These are the activations of a small neural network, seen along a few directions. Each row is one input.
In each table, some parts of the input vary, and every possible input appears once, in random order.
A made-up example of a description, with smaller parts first: one of 2 separate values, together with either a single point or one of 11 places around a ring or (one of 4 places along a line, together with one of 5 places around a ring).
Shared parts are said once, and a part with two or three values counts as separate values.

Other details of the inputs shift rows strongly along three fixed directions, in all tables alike. That doesn't count.
These rows show it; all are for the same input, with only those details redrawn:
[-16  12  29  -1  -3 -12  14  20 -18   1  11 -26  14 -16]
[ 34  28 -28  -5  -7  26   3   4  -6 -12  22   1 -17  -9]
[  7 -27  13  -3   3  -7 -19 -40  10  25 -30  11 -29  16]
[-11 -24  10  -7 -32 -30  -7   8  31   0 -28 -34  11 -10]
[ 35  23 -36  -8 -23  20   1  14  10 -20  16 -11  -8 -15]

Rows:
r1: [ -6  13  33   3  40   2   8 -32 -58  22  15  21 -24  18]
r2: [-22  13  22  -2   2 -21  20  17 -24  -3   8 -27  13 -17]
r3: [-38  -3  18  -4  -3 -11   7  45  -7  -3   3 -30  28 -20]
r4: [ 22  28 -33   4   1  26  17  -5  -3 -21  25  24   4   4]
r5: [-10   7  31  20  45  13  18 -25 -27  26  21  38   0  11]
r6: [-27 -24  -5  -9 -17 -21 -13  22  22  -2 -28 -23  18 -12]
r7: [-10   5  26  12  26   4  16 -17 -15   9  15  28   6  17]
r8: [ 24  21 -43  -6 -22  12   7  13   7 -22  11 -14  -9 -20]
r9: [-14  10  18  -1  47  12  -1 -10 -48  20  10  31 -18  11]
r10: [ 33  26 -27  -6  -5  19   3   1 -18 -17  27   1 -15   2]
r11: [ 21  25 -38   8   4  26  16  -3   5 -14  24  21   5  -7]
r12: [ 28  23 -24   6  -3  34 -21  18 -11 -21  22   9  -8   8]
r13: [-25   6  19  -4   6 -11   0  34 -25  -8  10 -15  23  -7]
r14: [-23   8  25  11   7  -7  25  15  -6   1  19  -3  36  -9]
r15: [ 27  24 -32   8   0  30  12  -2   9 -18  31  24   2   1]
r16: [ 29 -24 -61   3 -33   4 -10 -14  70 -13 -28   8   4  -3]
r17: [ -9   5  38   4  29   2   8 -16 -31  24   7   8 -18   3]
r18: [-32   3  24   5 -12 -21  26  26   2 -15   9 -19  47  -7]
r19: [ 28  26 -30  -5  -2  14   8   4 -16 -17  20   1 -17  -7]
r20: [-21  10  23   1   1 -13  20  22 -16   2   6 -28  12 -22]
r21: [ -5 -30  -9  -5  12   3 -24 -21  12  22 -33  21 -23  12]
r22: [-17 -26   2  -9 -20 -23 -19  25  21  -9 -23 -21  18  -2]
r23: [-21 -23  -2  -9 -15 -28 -14  25  19  -9 -28 -21  18  -7]
r24: [-16  11  31  -2  -1 -17  12  19 -22  -4  15 -27  14  -6]
r25: [  7 -27  13  -4   6  -7 -20 -42   7  21 -23  12 -29  21]
r26: [ -1 -26  15  17  -4  -6 -14 -36  28  16 -22  31 -10  39]
r27: [-34  -1  22  -7  -6 -13   3  44  -9  -5   3 -28  33 -19]
r28: [ 21  22 -36  -6   4  22  -8  16 -16 -20  18  12  -8  -3]
r29: [-28  12  24   9  12 -13  29  13 -13  -7  13  -3  35  -6]
r30: [-22 -29  -1 -10 -20 -17 -16  24  28  -1 -28 -23  17  -9]
r31: [  0  17  49  13  36   9  -5 -26 -46  28  19  16 -23  34]
r32: [ 23  19 -39  -9  -6  30 -12  23   0 -22  21   6  -6  -6]
r33: [ -2 -38   1  14   8  -7  -7 -40  34  24 -28  25  -5  17]
r34: [  7 -27  13  -3   3  -7 -19 -40  10  25 -30  11 -29  16]
r35: [-14 -25   7  -4 -29 -28  -3  10  34   1 -30 -38   8 -15]
r36: [ 29 -18 -61  -2 -31   0  -8 -18  63 -20 -27   8   4   3]
Q: What do these inputs look like to the network?
A: one of 3 separate values, together with either a single point or one of 11 places around a ring
Q: Changing only the choice among 3 separate values turns r19 into r23. The same change can be made to r2. Which row results?
A: r9
Q: Which other rows does r18 become when the place on the ring of 11 takes its other values? List them by row number.
A: r4, r5, r7, r11, r14, r15, r16, r29, r33, r36
Q: Which other rows does r18 become when the choice among 3 separate values takes its other values? List them by row number.
A: r10, r13
